A small network was shown many inputs. Here are its activations along a few directions, one row for each input.
In each table, some parts of the input vary, and every possible input appears once, in random order.
Descriptions start from the smaller parts, as in this example, which fits no table here: one of 3 separate values, together with either a single point or one of 9 places around a ring or (one of 4 places along a line, together with one of 8 places around a ring).
Shared parts are said once, and a part with two or three values counts as separate values.
(in the rows, 128 means zero)

Other details of the inputs vary at random and push rows far along two fixed directions, the same in every table; ignore that.

Rows:
r1: [ 98 148  74 136  33 104 120 183  96 125 157 122 122  90]
r2: [171 119 199  96 190 115 118 137 187 120  16 124 135 154]
r3: [138  98 147 125 156 148 136 116 145 130 105 123 162 140]
r4: [144 124 141 127 190 144 139  93 142 124 100 138 117 163]
r5: [111 103 105 154 162 150 150  83 115 138 173 130 124 139]
r6: [ 89 164 118 132  18 107  79 179  86 139 122 106 123  66]
r7: [137 144 115 149 108 115 141 143 123 126 161 131 122 117]
r8: [154 120 143 116 165 144 132  88 145 133 116 108 127 131]
r9: [101 126 112 146 111 127 126 120 123 142 143 127 135 120]
r10: [ 62 141 101 151  36 118  99 173  76 143 169 130 127  77]
r11: [117 120 112 138 120 147 114 127 106 133 164 142 139 143]
r12: [130 152 138 130  83 102 119 183 134 117 127 131 132  94]
r13: [122 134 103 132 104 135 153 129 112 117 175 134 111 133]
r14: [120 156 125 144  73  98 120 184 124 116 124 129 131  94]
r15: [107 155 142 115  93 119  95 166 116 128 104 141 118 109]
r16: [158 123  94 158 174 141 175  73 126 135 217 132 109 155]
r17: [142 130  98 145 159 147 129  74 109 130 163 122 101 157]
r18: [119 143 190 101  85  98  79 219 158 120  23 143 156 104]
r19: [130 128  96 146 177 156 148  59 104 145 188 141  95 168]
r20: [143  98 176 112 159 137 128 144 170 114  42 121 177 133]
r21: [111 130  95 145 133 141 123 100 110 146 198 148 113 148]
r22: [147  91 145 124 181 157 148  94 150 132 120 124 160 152]
r23: [158 124 124 119 163 125 160 117 135 109 130 114 138 147]
r24: [151  98 159 123 209 149 142 105 152 123 109 146 132 165]
r25: [111 141  96 147 123 123 115 104 106 143 166 126  98 141]
r26: [132 108 104 146 160 160 134  91 111 135 177 142 134 167]
r27: [118 134  87 136 109 142 156 112 106 120 206 136 104 136]
r28: [110 164 141 105  34  81  98 232 112 103  84 113 150  75]
r29: [101 127 106 140 109 133 126 112 117 150 177 130 130 117]
r30: [122 120  95 150 160 138 148  58 121 151 178 111 105 146]
r31: [115 159 144 110  27  71 100 216 117 103  76 130 137  68]
r32: [152 113 162 119 183 134 130 120 166 129  80 144 140 162]
r33: [161 128 141 115 169 142 120 100 140 124 114 123 115 148]
r34: [148 113 158 124 186 133 130 119 168 123  74 142 141 163]
r35: [127 121 102 138 161 140 144  60 124 155 190 113 105 141]
r36: [134 122  92 151 156 152 145  55 110 141 178 109 110 141]
r37: [126 134  74 149 114 114 155  94  97 118 198 133 108 127]
r38: [159 121 158 113 188 127 128 103 160 134  92 126 118 160]
r39: [149 109  66 139 153 145 176  78 117 138 215 125 110 154]
r40: [122 113 109 144 152 145 147  80 127 152 177 129 129 142]
r41: [162 101 201 102 187 127 138 134 198 125  18 125 166 140]
r42: [100 123  99 155 132 140 122 118  97 131 173 146 114 139]
r43: [111 122  99 141 117 151 112 119  99 135 189 145 133 141]
r44: [150 127  93 143 172 157 138  54 103 141 195 123  95 164]
r45: [111 151 133 122  63 115  94 158 107 136 112 106 127  84]
r46: [136 151 176  85  77  85 105 230 151  91  34 113 163  85]
r47: [104 153 113 114   9  88 101 232 112 119  98 121 137  71]
r48: [132 122 139 126 161 142 145  93 135 139 116 123 124 136]
r49: [149 121 196  95 166 127 131 138 174 123  27 122 146 123]
r50: [185 120 195  96 187 130 117 133 177 110  14 119 137 150]
r51: [190 101 179  80 181 121 154 156 204 103  29 123 156 139]
r52: [162 118 153 112 200 133 131  89 163 133 106 128 115 165]
r53: [104 145 137 123  78 104 102 153 122 145 111 110 123  93]
r54: [144 116 142 125 168 129 141  88 150 144 111 110 122 141]
r55: [124 143 148 116 127 127 111 142 125 129  98 139 119 129]
r56: [ 99 160  91 130  28  88 112 170  85 118 177 134 115  76]
r57: [137 108 131 135 164 150 126 115 135 121 118 140 148 161]
r58: [115 124 155 126 122 124 105 171 127 121  90 145 135 123]
r59: [131 123 141 118 163 143 142  93 140 137 123 125 124 131]
r60: [101 160  91 134  28  88 114 169  81 120 174 133 114  79]
r61: [ 74 155  93 148  59 122 111 136  83 143 161 123 112  92]
r62: [178 117 174  97 189 113 156 146 180  88  36 111 161 146]
r63: [113 116 144 118 101 135 109 157 132 128 109 125 164 107]
r64: [117 143 133 119  73 116 132 180 124 106 111 132 125 111]
r65: [100 112  98 148 133 148 138  97 103 145 202 134 120 121]
r66: [106 126 131 131 120 132 107 152 115 127 141 149 125 122]
r67: [113 135  79 148 109 139 161 109 102 116 196 133 104 140]
r68: [113 113 152 126 126 129 124 147 133 131 107 130 142 109]
Description of these inputs: one of 4 places along a line, together with either one of 5 separate values or (one of 2 separate values, together with one of 6 places along a line).
The inputs of r29 and r40 match in every part but the place on the line of 4. If r59 is changed in the same way as r29 into r40, which row does it become? -> r49
The inputs of r13 and r27 match in every part but the place on the line of 4. If r16 is changed in the same way as r13 into r27, which row does it become? -> r12
Change only the place on the line of 4 in r47. List by row number the other rows that result. -> r1, r39, r51

Rows:
r69: [160 116 117 129 184 146 162  79 135 118 148 130 120 166]
r70: [113 143 103 140  99 120 131 138 102 124 164 135 112 119]
r71: [135 117 188 117 161 133  93 150 166 131  23 129 154 143]
r72: [112 147  81 137  71 121 116 137  89 137 195 120 114 110]
r73: [130 102 123 145 199 179 140  47 126 158 181 138 115 167]
r74: [146 123 144 118 149 118 140 133 157 125 110 133 130 135]
r75: [ 98 157 167 112  64  97  77 182 129 137  47 114 127  77]
r76: [123 124 112 139 124 127 147 121 121 129 153 126 128 123]
r77: [165 113 118 128 183 142 157  79 144 129 156 126 127 161]
r78: [132 126 131 122 115 124 134 141 133 119 112 121 143 118]
r79: [ 71 140 124 136  62 125  68 164  91 146 122 140 130 100]
r80: [151 119 177 105 138 113 132 165 169 105  43 121 157 115]
r81: [161 112 122 133 190 137 162  81 146 132 158 132 121 158]
r82: [ 75 146 163 117  60 113  62 199 111 137  77 133 146  86]
r83: [ 88 139  73 153  73 123 138 127  88 139 208 130 112 109]
r84: [106 148  89 146  81 121 124 138  88 124 183 131 110 114]
r85: [107 150  78 140  73 126 121 136  80 126 189 124 106 116]
r86: [172 107 179  94 173 128 145 142 181 104  36 113 158 136]
r87: [153 121 164 109 166 121 146 140 167 108  69 136 132 142]
r88: [161 110 106 140 194 145 165  61 136 132 186 128 117 165]
Describe the family of inputs behind these rows. -> either a single point or one of 4 places along a line or (one of 3 separate values, together with one of 5 places along a line)
Change only the choice among 3 separate values in r85. List by row number the other rows that result. -> r72, r86
Start at r73 and move only the place on the line of 4, one step at a time. The first step leads to r82. Which rows follow, in order? -> r79, r71

Rows:
r89: [153 123 133 124 180 110 171 122 142 100 143 143 136 145]
r90: [141 120 137 129 175 170 126  83 123 129 146 137 129 163]
r91: [117 113 135 125 181 143 132 100 130 123 114 143 112 165]
r92: [106 135 163 131 103 111  94 181 137 138  97 151 136 120]
r93: [148 125 151 110 138 100 160 162 154  89  86 139 136 119]
r94: [133 139 108 111  80 113 139 158 105 102 160 126 127  98]
r95: [177 121 153  98 125 127 145 157 159  93  89 133 136 130]
r96: [137 122 129 130 148 138 110 117 120 130  93 130 135 151]
r97: [101 139 139 131 110 126 103 155 108 129  95 152 119 125]
r98: [105 127  93 145  97 145 133 100  93 161 228 119 118 112]
r99: [147 126 131 129 157 134 174 148 161 109 107 137 125 154]
r100: [ 81 146 133 147  78 122 121 150 112 128 124 133 128  92]
r101: [ 99 128 137 143 104 115 132 143 129 149 144 132 129 106]
r102: [142 115 146 123 165 162 148  82 139 126 128 118 136 135]
r103: [112 131 105 140 108 148 106 117  95 155 209 137 118 136]
r104: [104 135 122 142  67 107 109 159 118 150 133 108 147  95]
r105: [113 116  80 146 117 127 142  89 122 161 191 117 133 125]
r106: [120 136  72 156  91 124 160 123 101 115 213 150  96 132]
r107: [144 121 158 105 156 152 112 125 128 125  84 137 132 144]
r108: [132 109 108 130 178 146 125  80 121 127 128 121 124 174]
r109: [120 156 123 107  59  95 113 197  97 102 148 127 144  84]
r110: [154 169 166 109 140  85 120 130 158 129  68 119  81 119]
r111: [ 91 135 113 125  70 111 108 153 106 126 100 100 135  97]
r112: [157 122 109 123 127 107 155 134 132  99 126 119 141 127]
r113: [161 127 123 126 139 129 155 156 159 109  89 113 145 152]
r114: [ 74 129  83 149 110 135 147  95  87 139 189 125  97 119]
r115: [106 140 158 135 120 130 103 154 128 121  87 152 132 130]
r116: [140 108 120 114 167 152 126  92 142 148 165 144 128 157]
r117: [123 131 129 134 125 148  96 134 107 135 160 136 126 124]
r118: [130 109 135 106 161 152 148  89 131 125 121 109 125 134]
r119: [120 154 108 126  58  80 112 194 101 103 135 120 152  92]
r120: [176 164 161  96 148 107 119 109 154 131  87 104  85 125]
r121: [113 128 164 119 120 119 131 154 139 123  56 132 132 103]
r122: [106 124 158 115 106 101 126 167 164 139  83 138 143  96]
r123: [128 116 101 159 144 138 137  90 118 143 172 109 132 125]
r124: [126 130 129 143 134 140 105 117 122 127 113 129 142 148]
r125: [112 130  98 156 105 129 101 124 103 154 181 130 131 140]
r126: [164 118  88 142 128 128 159 109 130 109 164 126 123 152]
r127: [ 91 140 141 145  82 109 111 172 121 132 121 132 128  80]
r128: [111 122  71 149 116 131 113 100 110 159 200 138 124 146]
r129: [145 108 122 133 167 143 150  81 132 134 107 110 136 142]
r130: [129 110 146 120 171 127 128 122 165 141 110 159 131 153]
r131: [127 128 119 151 132 131  96 132 116 135 139 128 136 133]
r132: [160 131 147 102 130 139 149 173 158 105  86 121 140 136]
r133: [107 135 150  96  99 131  85 167 113 117  83 127 130 120]
r134: [149 111 158 120 163 147 134 114 149 128 118 117 139 118]
r135: [140 113 131 142 166 146 148  80 142 129 115 110 146 143]
r136: [144 112 138 115 162 158 149  87 128 132 120 118 127 131]
r137: [165 161 107 133 150 104 128  73 130 144 142  99  79 142]
r138: [116 125 140 103  91 120 117 152 143 144 120 123 144  93]
r139: [135 116 158 140 182 137 119 126 146 128 110 151 127 147]
The inputs of r89 and r119 match in every part but one. If r91 is changed in the same way as r89 into r119, which row does it become? -> r108
The inputs of r117 and r131 match in every part but one. If r98 is changed in the same way as r117 into r131, which row does it become? -> r104
Describe the family of inputs behind these rows. -> one of 3 separate values, together with either a single point or one of 4 places along a line or (one of 2 separate values, together with one of 6 places along a line)
Change only the place on the line of 4 in r119. List by row number the other rows that result. -> r112, r113, r126
Change only the choice among 2 separate values in r92. List by row number the other rows that result. -> r101
Change only the choice among 3 separate values in r97. List by row number the other rows that result. -> r96, r107
Change only the choice among 2 separate values in r118. List by row number the other rows that result. -> r133
Change only the place on the line of 6 in r100. List by row number the other rows that result. -> r101, r114, r121, r122, r127
